A small network was trained on invented records. Each row is its activation on one of them, seen along a few directions.
Records have a field called D. Each example row is followed by its value.
Other fields move the rows too, some of them a lot.
Random noise pushes rows far along 16 fixed directions. That doesn't count. These rows show it; they differ only by the noise:
[ -99  198   33    9  245    4  -86   80 -117 -402 -318 -101 -102  -57
   25 -343   48  -11  -26  304   52 -413 -439  304    0 -202 -165    7
   26 -801  -14  -71   26  125]
[ 319   -2   98  144  232  185  136  576  264  345  -42   75 -367 -104
  119  -82  221   89  -48 -277   68  329  107  292 -319  274   98  -70
  -83  -37  158   30 -368   42]
[-103  222   13   17  288 -197   52 -503  -53  -41 -396  -63 -323  -35
  127  528  -72 -137  271  544 -101 -558 -477   74  446  335 -262 -156
 -137 -163    4 -117  168  -81]
[ 176  225    9  111  -69 -598  -82 -240  253   68   90  -90  168 -423
 -248   33  -23  431  114  294   87 -518  286 -368 -131  572 -347 -250
  -51  148  270 -263 -322  239]
[ 236  -68  168  -89 -535   22  236  184 -199  209  259 -408  236  351
 -646  274  287 -274  445  -17    9 -183 -319 -207  223 -308  -71  -33
   60  -99  -47  248  180 -129]
[ 183    6  -79   41 -309  581 -491 -233  114  -82  -22   35  -43    9
  231  -48  178  188 -162 -380  -98  206 -131  214  334  272  213   94
 -118  234  -36  297 -198  -75]
[-142   -4  -45   54  319 -105   72  438   33  172 -352  252 -282  444
 -142   95  204  508 -302  288 -180   -4  -88  347 -114  188 -183 -367
 -303 -249 -241  315 -269  301]
[-349  304  290  172  244 -254 -362  148 -111  131  102 -150  -85 -125
 -121 -232  257  184 -165  -21 -127 -441 -287  703 -236 -154 -232 -148
  319  -59  311 -188 -145   85]
[ 792   57 -133  228  129  237 -213 -265  177  136 -237 -233 -166  -38
  -80  -33 -194  194    1  198 -177  -65  238  -78  -42  621  153  -91
 -173 -306   28   73 -451  144]
[ 557  -32  340  -95 -501 -327   15  -42   18   73  628 -261  653   66
 -446 -437  189  484  -23 -517   40  151  135 -148 -517  195 -157  133
  286  488  403   32 -263  257]
[-608 -126   75 -365 -141 -543 -219  762 -202  -49 -151  269 -142  523
 -415 -161  377  565  178   35   57  206   53  153 -429   47  -22 -316
   32  237   34  109  -70  299]
[ 725  247 -739  -13 -361  255  175 -217  370   90  -22  219   89 -771
  413 -578  248 -152 -199 -564  380 -437  -19   85  377  313 -374  -26
  -57   41  196 -146  -75   94]
[-174  223  173  124  202 -277   88  -67  -26  233 -221 -157 -185  526
 -145  393  149  164   64  325 -251 -278 -138  157    9  222 -229 -436
 -113   73 -104  111   10  148]
[-835 -162   13 -359  237  -45  281  141 -265 -200 -159  671 -134   47
  412  462  322   10 -415 -123  157  120 -515  202  583 -259 -302   -3
 -251  125 -187  302  426 -230]
[-177   80  184  362  118 -115   16  312   33  -13  107 -388   19 -437
 -153   43  -48 -270  241  -28  219 -206  170 -281 -258  -72  170   33
   48  -99    5 -138 -354 -217]
[-202  355   16 -106  -77   97  119  -39 -286 -492 -118 -254  130  379
   86 -344  154 -284 -109 -524  191 -134 -346   29 -233 -228  -90  -91
  349  -17 -155   82  -62    0]
[-442  181   62  334 -679  -18  -98    0  512 -264 -225 -459  201  355
  422 -245  395  -38  846  202   53 -147   30 -162  314  -44  139 -156
 -567  276 -289   32  652  183]
[ 264  206 -204 -194 -518  175 -145  384  143  -18  -51  -48 -165  -38
 -419  -84  318 -161  287   53  202 -247  131 -299  112  -35  -71 -349
   94 -488   80  -79  -71  122]

[-133 -586 -193   96 -139 -158  568  272   24  392  309  391  294 -132
 -221  399 -116   -3 -100  104  -37  234   62 -182  209 -266  -16  288
 -319  391 -337  232   61 -113]
d2
[-379  -45  331 -262   -3 -390 -202 -100  109 -333 -137  116 -119  381
  377 -154  -33  492  453   58  -75  481 -234  303 -356  397  150  221
   19  657  198 -183  205  197]
d2
[ 321   91  141  -77  227  102   93 -392 -119  -40    8 -230  105   55
  206  121 -117 -190 -155  -49   36   72  351 -386  179   51   26  -48
  -13 -245  133    7  327 -151]
d6
[  98    8  -19  -45   -4   39   38 -181  204  -85  205  353  158 -458
 -144  317 -103  339 -456  342   30 -213  -18 -284  365   53 -342   60
 -143 -364   -6   28 -205   19]
d2
[ 216  -64  -59 -230 -612  149 -222 -104  273 -366  199  289  370  229
    3 -392   73  538 -275 -261   -1  442  347 -347 -205  204   16    6
  -12  259  -33   91 -137  410]
d6
[ 592  168  272    1  340  201   80 -671  123 -238  -77 -350  102 -175
  567   20 -197  -26  -13   66   79   71  112 -290  295  320   14  192
 -220 -387  250  -27  348 -162]
d4
[ -93  -17   47  228  190 -123   -3 -123  305 -272 -254  -87  113 -241
  293  -93 -119  507  177  544   60 -193 -230   27  294  234  -62  266
 -574 -306 -129  103   59   35]
d8
[  94  118  -27  -49 -324 -140   86   12  321 -441  111   99  335   88
  292 -752   44  182 -115 -334  169  282  476 -286 -592   34  -42  -74
   97  198   58 -251   15  480]
d5
[-190    7 -273   75  117 -441   58  633  -80  101 -176  -81  -67 -345
 -215 -409  155   37  275  -57  349 -339   66   83 -284   20  -59  -97
  -30  -83   51  -95 -214   23]
d1
[-179 -194 -249  -82   85   81 -612  -84 -489 -141 -329 -200  -11  237
 -331   21 -161  -15  -14  393 -107 -137  469 -318  349 -196  368 -184
 -152 -566 -211  245  224 -121]
d5
[ 153    0  -92  224 -215   38  265   59   57  144  320 -205  242 -475
  -61   -7    6  -33  130 -688  319  -65 -354  -19 -129  223   12  384
  110  726  -21  128 -608 -340]
d4
[ 710  -56  105  -41 -411  -74  168 -359  281   74  165 -243  501  174
  132 -345  198  356  167  -48  -24   76  191 -208  187  265 -172   45
 -337   78  203  129  473  274]
d3
[-318  400  170 -116  415 -349  395  251  129 -207 -335 -200 -226  140
  557  -98  157   55  320 -160  423   91  -67  -83 -191  267  -93 -142
 -149  112   96  -84  204 -113]
d8
[ -57 -152   89  179 -151  121  -54 -528  319 -387  166  325  169 -559
  403   80 -240  131  -88   37  -47   74 -354  -11  109  239  -25  475
 -127  380  -32 -128 -222   22]
d7
[ 119 -107 -335  344 -323  349   93 -243  752 -199 -280  283  -97 -326
  594   64 -110 -135  244  488  -33   36  269 -369  437  230  111    6
 -682 -112 -353 -118  219  227]
d7
[ 191  341  -74 -191  314  356  -34 -173 -159  -55 -229   98 -480   64
 -169  543 -130 -162 -314   -9    1 -145 -235  -85   93  244 -103 -248
  286 -359  -59   75 -512 -183]
d6
[ 653  -59 -108  -46  580  484  537  277 -105  434 -389  -35 -577  339
   65  484  -66 -749  -73  137  -21  218  438 -310  146  -32  157 -444
 -170 -934  -92  128  235 -176]
d4
[ 542 -269 -516 -282 -344  177  -75 -165 -385  163  208  -10  445 -361
 -124 -279  155 -180 -196 -587  294  -83  300 -297  577 -111   -4  126
  -77   39  138  341  272 -301]
d1
[-183  446  211  172  123  -73 -684 -270 -202  -97 -100 -682 -237  278
  -90 -152 -170   63  410 -238 -157 -174 -284  454 -500  357  347   26
  549  538  173 -171 -516 -145]
d8
[ 526   86  191  -12 -160  100  169 -188  289  153  187  -91   57  258
  152  -71   26  -89    4  -53 -121  348  515 -279 -179   99   21 -182
   11    7  202 -171  270  259]
d5
[ 150  111   59  -47  378 -163 -342 -226 -574   56   52 -478  -15 -420
 -146 -149 -130 -248   62 -380  184 -327  -27   94  -88   99  134  147
  445    2  438 -119 -158 -434]
d7
[  59  -69   49 -357  -58   36 -411 -747   31 -558 -244  274 -121 -125
  500   -4 -239  132  187  109  -23  273  -32 -191  198  534  158  235
   -4  197  242 -245  272   56]
d3
[  99  260  180  116   29 -294    1 -355  246 -163  108 -136  143 -171
  385 -381  -80  -89   79  -97   27  -48  402 -141 -419  173  -75  -92
  195  255  326 -498  174  254]
d3
[-663   20  442  117  149 -334 -402 -342 -236 -183   79 -101   56   61
  -66  294  -87  162   36  206 -258 -158 -290  209  -77   16   20   73
  168  380   57  -93  -55  -64]
d1

Which value of D does each new row have?
[ 381  204   46  130    6  220  284 -248  516 -187 -118   69   77  302
  356 -101  -73  220 -257  302 -140  134  221 -197   17  161 -174 -144
 -305 -382 -193    0  129  397]
d2
[ 148  119   78  300  355  -31   66 -107 -492  408 -131 -838  160  538
 -151  -18  129  -55   66 -273  -91 -310 -179  322  130  -65   71 -101
 -102   54 -122  509  120 -311]
d5
[ 427   81  -39 -499  225  157   34 -474  -97  175  -40  353 -291  333
  174  449  -90  -50 -396   29 -205  308  259 -104  307  258 -130 -258
  159  -70  245  -50  346   14]
d8
[-157   54 -294 -105 -205  493   70  209 -172   -9  -35  178 -200  304
 -211  492   51 -484 -361 -407   92  222  391 -597  103 -143  189 -414
  145   61 -433  283 -311 -198]
d7
[ 112  -52  497  511 -384   39  -51   12  741 -389  227 -501  358 -335
  270 -337 -164  262  760  276   88  253   18 -304 -273  183  355  574
 -368   94   19 -213  -84   93]
d8
[  -2    7   -9 -250   76   46  124  121  -63  223 -253  146 -343  523
  -41  377  156  -50   79  227 -119  139   56    0  221   39  -47 -327
 -109 -160  -47  108  360   39]
d6
[-137  277 -381  545  271 -351  107   79    3  297 -533 -527  -40  259
   41 -399  103  128  319  235  -77 -751 -265  573  -52  167 -177 -283
 -375   64 -347  183 -115  182]
d1
[ -84  -76   36   85  -46   97  131  -62 -290  201  233  -90   91  -79
 -373  646   27  -66 -137 -324   53 -150 -404 -126  230   70  -62   75
   40  438 -194  431 -504 -439]
d7
